Small tables with named rows and columns. After each table, cells are looked up by row and column.

Table vuzeki
,demag,nubimo
saza,49.1,62.2
sasa,24.1,33.2
pulu,73.6,61.8
pok,63.0,8.3
peg,42.1,28.4
kodesad,37.7,23.2
sol,34.3,52.3
terebav,40.8,34.2
pelasor,47.6,52.3
nagip,24.8,82.3
beves,24.9,62.4
ded,32.0,45.3
bogive,8.0,44.0
laro,51.9,57.5

What is the nubimo of sol in vuzeki? 52.3
What is the demag of saza in vuzeki? 49.1
What is the nubimo of saza in vuzeki? 62.2
What is the demag of beves in vuzeki? 24.9
What is the demag of terebav in vuzeki? 40.8
What is the nubimo of beves in vuzeki? 62.4
What is the demag of kodesad in vuzeki? 37.7
What is the nubimo of pulu in vuzeki? 61.8
What is the nubimo of peg in vuzeki? 28.4
What is the demag of pelasor in vuzeki? 47.6
What is the demag of pulu in vuzeki? 73.6
What is the demag of peg in vuzeki? 42.1
What is the demag of laro in vuzeki? 51.9
What is the nubimo of ded in vuzeki? 45.3
What is the nubimo of kodesad in vuzeki? 23.2
What is the nubimo of nagip in vuzeki? 82.3
What is the demag of bogive in vuzeki? 8.0
What is the nubimo of terebav in vuzeki? 34.2
What is the demag of ded in vuzeki? 32.0
What is the demag of nagip in vuzeki? 24.8
Row with the largest demag: pulu

sofaloz =
cols = dirobot, moz, lipatus, lumu, fep, ragotug, fudaz
seg: [6963, 7163, 7069, 7179, 7181, 6988, 7014]
gulapef: [7485, 4001, 6000, 9326, 5896, 4300, 8004]
latik: [1245, 860, 9612, 8267, 9404, 6714, 7012]
vapegek: [5193, 5061, 7828, 7365, 7747, 6951, 7081]
pulip: [8817, 6970, 7694, 3355, 8272, 6011, 7719]
famorit: [7040, 7328, 7196, 7110, 7177, 7003, 6935]
feb: [6864, 6834, 6845, 7026, 7122, 7231, 7079]
fegevi: [7191, 5977, 6637, 7866, 6629, 6040, 7397]
panad: [7557, 7311, 6724, 6937, 8145, 6977, 7018]
futenun: [6752, 6756, 6802, 6974, 7148, 7280, 7146]
tekared: [6339, 9014, 7195, 7572, 5415, 5815, 7087]

lumu of tekared: 7572
moz of panad: 7311
lipatus of famorit: 7196
fudaz of vapegek: 7081
lumu of vapegek: 7365
ragotug of feb: 7231
fep of latik: 9404
dirobot of feb: 6864
fep of gulapef: 5896
dirobot of latik: 1245

zot:
         kan  burefip  kibiro  mekasi  vuv  zevop
rav       55       95      93     110   97    142
gibut     37      104     113     138   17    113
dirugut  122      112     112     107  113     99
dad      104      128     127     109   91     62
ped      215      142     127      90  176      5
nevu     128      107     109     111  110    104

ped, mekasi -> 90
ped, kan -> 215
dad, kibiro -> 127
dad, mekasi -> 109
gibut, vuv -> 17
gibut, burefip -> 104
nevu, kibiro -> 109
rav, vuv -> 97
ped, zevop -> 5
ped, burefip -> 142
rav, zevop -> 142
dirugut, zevop -> 99
nevu, mekasi -> 111
dirugut, kibiro -> 112
gibut, kan -> 37
nevu, burefip -> 107
dad, vuv -> 91
rav, mekasi -> 110
Row with the largest burefip: ped

Table gepe
,daziral,ziz,gul,vib,vamiga,tezumol,pepad,lonim
gekivit,117,93,222,118,80,77,61,81
vome,106,78,177,179,85,80,96,76
let,116,126,205,89,75,79,18,81
nuror,164,100,57,84,74,84,47,197
los,86,78,114,215,124,85,107,76

gekivit, vib => 118
nuror, gul => 57
los, pepad => 107
vome, daziral => 106
nuror, daziral => 164
let, tezumol => 79
los, vib => 215
vome, gul => 177
let, lonim => 81
vome, tezumol => 80
los, ziz => 78
nuror, vib => 84
let, vamiga => 75
los, vamiga => 124
nuror, pepad => 47
nuror, vamiga => 74

bet:
	gef	kur	turev	zezub	tir	raz	lud	milemu	gerob	kifemik
vogezok	229	107	101	171	65	32	132	51	80	35
lidok	179	99	63	118	27	84	118	51	80	35
vuk	21	99	83	90	65	202	1	51	150	35

What is the kur of lidok in bet?
99
What is the turev of vogezok in bet?
101
What is the raz of vogezok in bet?
32
What is the gef of vogezok in bet?
229
What is the lud of lidok in bet?
118
What is the kifemik of lidok in bet?
35
What is the gerob of vogezok in bet?
80
What is the lud of vogezok in bet?
132
What is the kifemik of vogezok in bet?
35
What is the milemu of lidok in bet?
51
What is the zezub of lidok in bet?
118
Row with the largest gef: vogezok

rigi =
         kedutop  taladus  kogobav  mikirus  kesuro  bigege  nemetez  kamiseb
baziz        422      255      564       18     633     283      371      218
fizof        341      220      413       18     633     424      159      403
vun          542      576      312       18     332     494      636      156
deset        341      398      362       18     432     529      212      650
dizu         381      433      664       18     432     318      477      711
nov          361      220      413       18     666     424      159      280
kabe         401      398      765       18     466     212      583      650
konosaz      462      398      262       18     499     529      318      218

konosaz, kesuro: 499
dizu, bigege: 318
nov, kesuro: 666
vun, nemetez: 636
vun, kamiseb: 156
fizof, nemetez: 159
vun, bigege: 494
baziz, taladus: 255
kabe, mikirus: 18
vun, kogobav: 312
baziz, nemetez: 371
kabe, kedutop: 401
konosaz, bigege: 529
fizof, mikirus: 18
kabe, taladus: 398
Row with the largest kamiseb: dizu

Table nado
,rikomo,puna,miz,tid,befi,tora,nozu,mir,saval
sil,3644,5362,3333,4882,4854,3943,4225,4844,4637
sikub,3563,3445,4712,4077,3987,4750,4572,4639,4917
doguguf,4479,2936,4442,5205,4533,4275,2661,4189,4742
ratirim,4354,8158,4819,5069,4105,3877,5422,4558,4415
beli,5273,7500,3930,4504,3918,3759,4864,4171,4672
vezep,5247,7012,3407,4502,4452,4582,4300,4147,3473
biz,3815,1431,2279,3862,4150,4175,2786,4245,5176
sev,4475,3334,4315,4885,3899,3854,4224,4499,3599
ziv,5174,2051,5344,4559,4897,4403,4378,4556,4841
zusiv,4601,1467,2838,4068,4029,5438,5969,4298,3542
suf,4673,3112,3072,4927,3931,3810,3899,4197,5301
deper,3601,6666,4462,4559,4285,4511,4236,4568,5093

sikub, miz: 4712
beli, befi: 3918
sev, puna: 3334
zusiv, befi: 4029
biz, saval: 5176
deper, rikomo: 3601
deper, miz: 4462
beli, saval: 4672
sil, nozu: 4225
sikub, puna: 3445
vezep, tora: 4582

lelozip.tsv
	tupotep	zub	pel
bepobe	9107	8100	8824
zof	6741	5225	9309
takotim	6116	5052	8833
bir	5868	5143	4857
fom	7078	6005	1669
vatibu	6775	5347	4561
kotened	6110	4754	8155
ziz	8512	7794	1158
kitet	8315	6224	6346
somukes	8812	3503	8116
vapam	6612	5154	2034
sug	5647	4668	157

sug, tupotep => 5647
bepobe, zub => 8100
bir, pel => 4857
kitet, zub => 6224
bir, zub => 5143
bepobe, pel => 8824
kotened, tupotep => 6110
kotened, pel => 8155
fom, zub => 6005
takotim, zub => 5052
vapam, zub => 5154
vatibu, zub => 5347
ziz, zub => 7794
kotened, zub => 4754
kitet, tupotep => 8315
somukes, zub => 3503
ziz, pel => 1158

